A small network was shown many inputs. Here are its activations along a few directions, one row for each input.
Each table varies a few parts of the input and shows all the possible inputs, shuffled.
Descriptions start from the smaller parts, as in this example, which fits no table here: one of 8 places around a ring, together with either a single point or one of 9 places along a line or (one of 3 separate values, together with one of 6 places along a line).
Shared parts are said once, and a part with two or three values counts as separate values.
(in the rows, 128 means zero)

Other details of the inputs vary at random and push rows far along two fixed directions, the same in every table; ignore that.

A family of inputs:
r1: [116 131 122 116 135 135 129 129 123 131 148 130 129 136]
r2: [123 125 137 111 124 137 130 132 145 129 122 123 116 124]
r3: [134 135 138 118 121 133 132 133 142 130 115 123 127 121]
r4: [131 132 132 115 117 142 127 124 135 125 118 124 123 129]
r5: [127 136 124 130 144 122 129 120 115 121 149 136 126 138]
r6: [138 128 140 129 127 118 131 116 125 136 123 130 129 110]
r7: [141 138 123 136 139 125 129 119 109 128 132 131 131 132]
r8: [119 132 127 123 134 130 132 119 112 126 148 139 132 133]
r9: [144 139 116 126 135 135 127 139 124 125 127 121 133 141]
r10: [113 124 134 113 131 133 125 125 132 131 131 126 114 122]
r11: [ 81  52  54 203 217 172  98 122 228  58  73 168 223  67]
r12: [142 129 140 135 131 121 127 123 119 136 127 131 133 116]
r13: [115 125 135 119 134 128 128 118 114 126 133 135 125 127]
r14: [148 132 138 133 125 128 129 131 125 129 123 122 137 119]
r15: [123 122 136 116 136 119 128 137 136 138 131 122 121 112]
r16: [132 123 135 113 130 125 130 142 144 134 124 119 126 121]
r17: [135 133 140 125 115 136 134 115 132 123 117 127 123 117]
r18: [124 136 120 123 145 127 126 130 126 126 149 127 124 141]
r19: [122 125 132 110 125 139 127 129 139 128 124 123 119 130]
r20: [133 138 119 118 122 144 131 128 125 124 135 128 139 143]
r21: [132 133 132 123 119 138 130 115 118 121 121 126 134 133]
r22: [ 88 102  90 204  62  71 113 161 116 137 132 141 108 165]
r23: [120 126 145 121 132 119 133 124 128 132 127 135 119 111]
r24: [121 125 129 110 129 139 126 131 132 128 127 123 127 139]
r25: [133 125 130 132 147 120 130 132 112 133 136 129 128 128]
r26: [138 142 123 136 136 125 130 110 113 122 141 134 132 139]
r27: [ 90 102 102 190  34  90 114 157 146 136 109 132 103 156]
r28: [144 144 120 134 130 132 131 118 119 116 137 126 136 143]
r29: [136 133 117 120 142 132 127 144 129 129 133 121 128 143]
r30: [147 141 120 134 132 131 131 127 115 122 127 123 135 136]
r31: [145 131 134 124 128 131 126 143 134 132 122 120 135 125]
r32: [117 124 138 119 129 129 128 115 121 127 130 136 116 119]
r33: [128 130 138 125 122 132 128 105 120 128 123 134 122 120]
r34: [130 132 128 115 122 142 126 126 127 124 121 123 132 138]
r35: [144 131 129 138 139 122 130 121 110 134 128 127 133 129]
r36: [126 131 134 125 126 131 128 107 112 127 125 134 130 129]
r37: [147 132 123 127 136 133 128 141 125 131 123 117 135 138]
r38: [133 137 117 120 139 133 128 134 133 123 143 124 129 149]
r39: [136 139 123 127 120 140 135 117 116 120 136 130 141 137]
r40: [115 123 138 113 131 131 128 127 138 132 129 127 111 116]
r41: [118 124 143 120 129 126 131 118 127 129 128 137 113 113]
r42: [137 136 142 126 118 129 135 121 133 127 115 125 129 116]
r43: [125 132 120 113 129 141 131 133 130 128 142 127 134 143]
r44: [138 126 124 122 142 130 129 147 130 134 130 116 131 139]
r45: [131 133 144 128 124 122 133 113 127 133 120 133 125 112]
r46: [127 132 119 124 148 126 125 139 122 131 140 125 123 134]
r47: [116 126 140 115 134 124 130 134 139 136 128 126 117 114]
r48: [142 143 116 125 132 136 128 129 128 120 136 124 133 148]
r49: [125 128 139 113 128 130 131 138 146 132 121 122 122 122]
r50: [112 125 131 113 135 133 124 127 124 131 134 126 122 130]
r51: [129 137 126 129 127 133 133 109 111 126 140 138 137 134]
r52: [144 132 137 127 121 125 134 125 131 129 119 121 133 114]
r53: [129 130 142 127 121 129 132 107 126 130 121 135 119 114]
r54: [134 133 135 123 115 139 131 112 126 121 118 126 125 124]
r55: [131 123 141 128 139 118 127 134 121 135 135 133 128 114]
r56: [127 122 140 122 135 115 131 127 126 135 130 132 123 109]
r57: [129 125 126 125 149 124 127 142 123 137 136 120 126 130]
r58: [140 130 134 118 123 128 130 137 140 132 118 119 131 119]
r59: [150 133 127 136 133 129 132 130 116 128 124 119 138 132]
r60: [ 84  91 102 198  56  72 107 175 138 147 128 132 109 151]
Each input here is: one of 6 places around a ring, together with one of 10 places around a ring.
Question: Changing only the place on the ring of 10 turns r27 into r3. The same change can be made to r2. Which row results?
Answer: r49
Question: Changing only the place on the ring of 10 turns r53 into r12. The same change can be made to r40. Which row results?
Answer: r60
Question: Which other rows does r14 become when the place on the ring of 10 takes its other values? List them by row number.
Answer: r17, r21, r28, r30, r39, r42, r52, r54, r59
Question: Which other rows does r7 become when the place on the ring of 6 takes its other values? List them by row number.
Answer: r9, r22, r29, r30, r46
Question: Which other rows does r32 become when the place on the ring of 10 takes its other values? List them by row number.
Answer: r5, r8, r13, r22, r23, r25, r41, r55, r56

A family of inputs:
r61: [144 134 133 123 136 133 131 118 113 130 121 123 134 127]
r62: [117 123 133 102 145 135 127 139 129 136 140 124 125 128]
r63: [137 136 119 114 144 142 128 133 116 126 135 120 135 148]
r64: [104 123 131 157  35  83 124 151 128 150 124 123  80 156]
r65: [131 141 138 124 131 133 134  98 113 121 136 139 125 123]
r66: [146 134 129 123 142 136 128 131 113 127 129 122 134 134]
r67: [130 141 120 119 149 132 131 122 114 124 151 131 129 142]
r68: [139 138 123 111 137 141 131 138 131 127 138 119 139 142]
r69: [138 135 136 119 125 143 131 109 114 123 120 128 130 128]
r70: [146 137 137 120 128 132 134 124 127 131 123 122 138 121]
r71: [148 137 133 120 135 135 131 136 128 128 131 121 138 128]
r72: [ 96  91  87 186 123 142 114 116 174  92  93 154 171 107]
r73: [125 122 147 111 137 125 131 125 125 140 125 127 124 108]
r74: [114 128 117 176  56  72 123 152  98 150 150 130  94 170]
r75: [ 94  85  83 187 146 129 109 140 187  97  97 146 155 106]
r76: [138 140 135 128 141 122 134 107 111 128 137 135 129 122]
r77: [127 122 143 112 143 128 128 137 126 137 133 126 124 114]
r78: [130 134 127 105 144 136 129 141 144 129 134 117 118 134]
r79: [137 134 141 114 136 127 133 127 140 132 119 121 118 114]
r80: [119 123 150 107 127 135 130 116 127 132 124 131 121 109]
Question: Changing only one part turns r79 into r78. The same change can be made to r73. Which row results?
Answer: r62
Question: What is each input in this table made of?
Answer: one of 4 places along a line, together with one of 5 places along a line
Question: A walk changes only the place on the line of 4. It starts at r72 and steps to r70. List the rest of the walk in order.
Answer: r71, r68
Question: A walk changes only the place on the line of 4. It starts at r67 and steps to r74. List the rest of the walk in order.
Answer: r76, r65

A family of inputs:
r81: [137 145 133 122 140 129 136 123 128 118 140 132 124 131]
r82: [135 136 136 128 145 128 126 116 116 127 150 134 124 126]
r83: [104 114 119 152  78  96 119 164 110 145 131 126 113 155]
r84: [109 116 152  96 133 134 129 137 143 139 127 124 112 105]
r85: [117 124 150 105 141 119 133 130 148 143 125 122 111 103]
r86: [143 130 138 120 133 135 130 121 117 126 114 120 127 126]
r87: [144 131 142 120 125 133 135 118 116 130 121 125 143 119]
r88: [129 133 139 123 132 134 129 102 109 131 142 133 136 124]
r89: [123 126 129 113 147 135 130 135 110 135 142 130 127 125]
r90: [129 132 135 123 140 137 124 106 110 127 135 129 120 130]
r91: [130 141 126 114 146 126 136 126 130 128 137 125 127 137]
r92: [141 140 125 114 140 134 132 135 139 134 130 118 128 134]
r93: [137 142 120 112 141 130 133 131 136 128 135 116 126 133]
r94: [ 96  91  81 163 159 160 112 134 182  93 102 146 174 112]
r95: [121 123 158 105 118 127 134 111 138 136 118 133 120  94]
r96: [109 123 119 158  72  97 122 133 111 137 130 133  98 164]
r97: [152 134 139 125 135 131 130 132 129 126 131 121 131 123]
r98: [137 139 134 122 142 127 131 120 122 121 144 138 123 130]
r99: [110 121 118 164  76  95 125 138 101 145 128 130  97 150]
r100: [145 129 132 116 142 129 130 136 131 136 128 113 134 130]
r101: [ 93  87  76 217  98 110 104 147 174 105 102 150 152 130]
r102: [121 134 129 107 140 139 132 132 126 123 141 127 128 139]
r103: [121 122 155 105 127 130 128 115 140 132 110 127 103 102]
r104: [122 129 130 107 142 137 127 129 120 126 144 133 128 138]
r105: [129 135 123 104 134 143 130 138 132 123 138 118 128 134]
r106: [131 143 135 117 126 134 139 109 121 123 133 132 135 129]
r107: [108 104  80 176 160 145 116 120 180  81 108 149 167 102]
r108: [100  88  85 164 161 159 108 135 179  96 100 146 177 110]
r109: [100  92  83 174 177 134 113 126 166  98  99 148 176 102]
r110: [142 129 132 117 145 124 131 135 125 136 128 117 134 128]
r111: [132 134 135 124 133 131 137 111 106 134 134 134 135 115]
r112: [128 132 128 119 152 125 125 120 118 136 147 126 127 133]
r113: [142 138 138 126 143 123 131 131 117 125 131 129 129 119]
r114: [137 135 137 121 138 132 129 120 111 126 115 125 125 124]
r115: [137 123 135 109 135 143 127 143 127 132 129 116 135 131]
r116: [107 121 111 157  84  86 122 147 120 145 141 131 106 165]
r117: [146 138 138 117 121 140 132 119 128 132 122 126 141 123]
r118: [138 144 129 114 121 138 136 114 127 123 130 124 135 124]
r119: [142 141 131 116 128 144 130 121 132 125 117 121 121 131]
r120: [138 142 125 115 129 141 131 118 128 119 123 119 119 130]
r121: [110 109 120 152  74 100 120 166 116 146 129 120 115 157]
r122: [145 137 135 118 129 143 127 123 128 128 114 121 125 130]
r123: [144 136 129 115 141 132 128 136 136 137 127 117 132 132]
r124: [ 97 113 118 153  79  99 114 150 107 147 151 129 106 163]
r125: [137 136 141 120 129 129 134 117 110 130 122 130 141 117]
r126: [147 144 133 122 133 136 132 131 137 124 133 125 126 127]
r127: [142 142 134 116 120 142 136 118 131 129 124 127 137 125]
r128: [125 120 124 168  74  89 123 155 119 140 131 125 111 149]
r129: [131 137 136 117 129 133 134 106 116 125 136 138 135 129]
r130: [126 127 157 113 133 122 132 127 146 132 128 131 107  96]
r131: [147 131 141 119 121 137 134 119 123 130 121 122 143 121]
r132: [138 137 132 129 147 124 134 125 113 130 142 135 122 117]
r133: [132 133 125 120 153 122 133 128 115 139 139 127 125 124]
r134: [131 141 132 117 135 137 134 113 122 119 125 127 120 135]
r135: [124 117 123 160  64 101 121 146 118 142 115 117 105 157]
Question: What is each input in this table made of?
Answer: one of 5 places along a line, together with either a single point or one of 10 places around a ring
Question: Changing only the place on the line of 5 turns r101 into r117. The same change can be made to r130. Which row results?
Answer: r95
Question: A walk changes only the place on the ring of 10. It starts at r83 and steps to r89. List the rest of the walk in order.
Answer: r124, r104, r102, r105, r94, r108, r115, r121
Question: A walk changes only the place on the line of 5. It starts at r111 and steps to r99. List the rest of the walk in order.
Answer: r132, r133, r89
Question: List by row number the other rows that have the place on the line of 5 in common with r109.
Answer: r85, r91, r92, r93, r100, r110, r112, r116, r123, r133
Question: List by row number the other rows that have the place on the line of 5 in common with r90.
Answer: r86, r96, r99, r103, r114, r119, r120, r122, r134, r135

A family of inputs:
r136: [ 69  76  82 217 121 105 106 122 156 101 114 170 147 112]
r137: [136 144 144  95 172 168 136  84 137 101 131 141 135 100]
r138: [132 132 138 158  88 100 128 121 119 133 123 132 109 126]
r139: [ 92 107 108 161  72  86 124 142 138 150 117 127 121 147]
r140: [136 127 126 111 157 169 122 108 137 110 128 130 147 130]
r141: [157 140 122 127 158 148 136 113 125 113 120 131 162 111]
r142: [131 133 149 109 123 118 131 146  92 142 143 123 110 139]
r143: [163 156 147  96 145 132 130 136 119 141 151 108 108 147]
r144: [124 128 134  98 147 158 132 110 150 116 126 134 153 110]
r145: [117 100 110 152 161 140 112 124 132 115 129 140 156 124]
r146: [135 127 130 110 170 148 129 134 157 117 126 123 130 103]
r147: [120 136 106 143 101 106 133 132 110 140 129 121 123 156]
r148: [ 96  99  93 173 125 113 118 143 182 114 117 142 151 119]
r149: [134 131 142  81 169 178 129 110 143 111 122 128 141  99]
r150: [131 148 146 112 118 110 137 108 108 145 133 123  95 133]
r151: [159 126 133 126 161 153 124 113 132 118 115 126 154 115]
r152: [150 163 127 115 121 115 138 144 115 138 154 117 113 151]
r153: [114 123 121 135 103 108 127 142 115 138 114 120 109 148]
r154: [114 125  98 146 128 149 128 118 139 104 126 142 155 135]
r155: [143 148 143 108 123 117 134 153 120 135 139 114  99 144]
r156: [150 137 157 113 103 123 134 140 113 149 123 111 109 121]
r157: [111 119 126 132  90 105 126 143 122 153 118 115 100 141]
r158: [138 145 135 117 121 116 136 136  86 143 159 122 124 146]
r159: [143 153 146 116 121 107 137 126 125 135 150 126  89 133]
r160: [143 140 136 109 121 121 128 125 105 151 133 109 109 156]
r161: [128 128 152 106 119 121 128 145 102 154 144 121 106 127]
r162: [ 93 110 109 164  62 111 117 152 128 123 118 134 111 159]
r163: [145 128 142 116 152 143 135 115 145 124 114 128 160  96]
r164: [130 111 118 153 142 139 123 130 142 105  96 136 153 107]
r165: [104 101 118 140 151 130 123 127 145 123 127 145 162 105]
Question: Changing only one part turns r155 into r142. The same change can be made to r152. Which row results?
Answer: r158
Question: What is each input in this table made of?
Answer: one of 5 separate values, together with either a single point or one of 5 places along a line
Question: A walk changes only the place on the line of 5. It starts at r144 and steps to r149. List the rest of the walk in order.
Answer: r162, r140, r154
Question: Which other rows does r150 become when the choice among 5 separate values takes its other values? List them by row number.
Answer: r136, r137, r138, r159
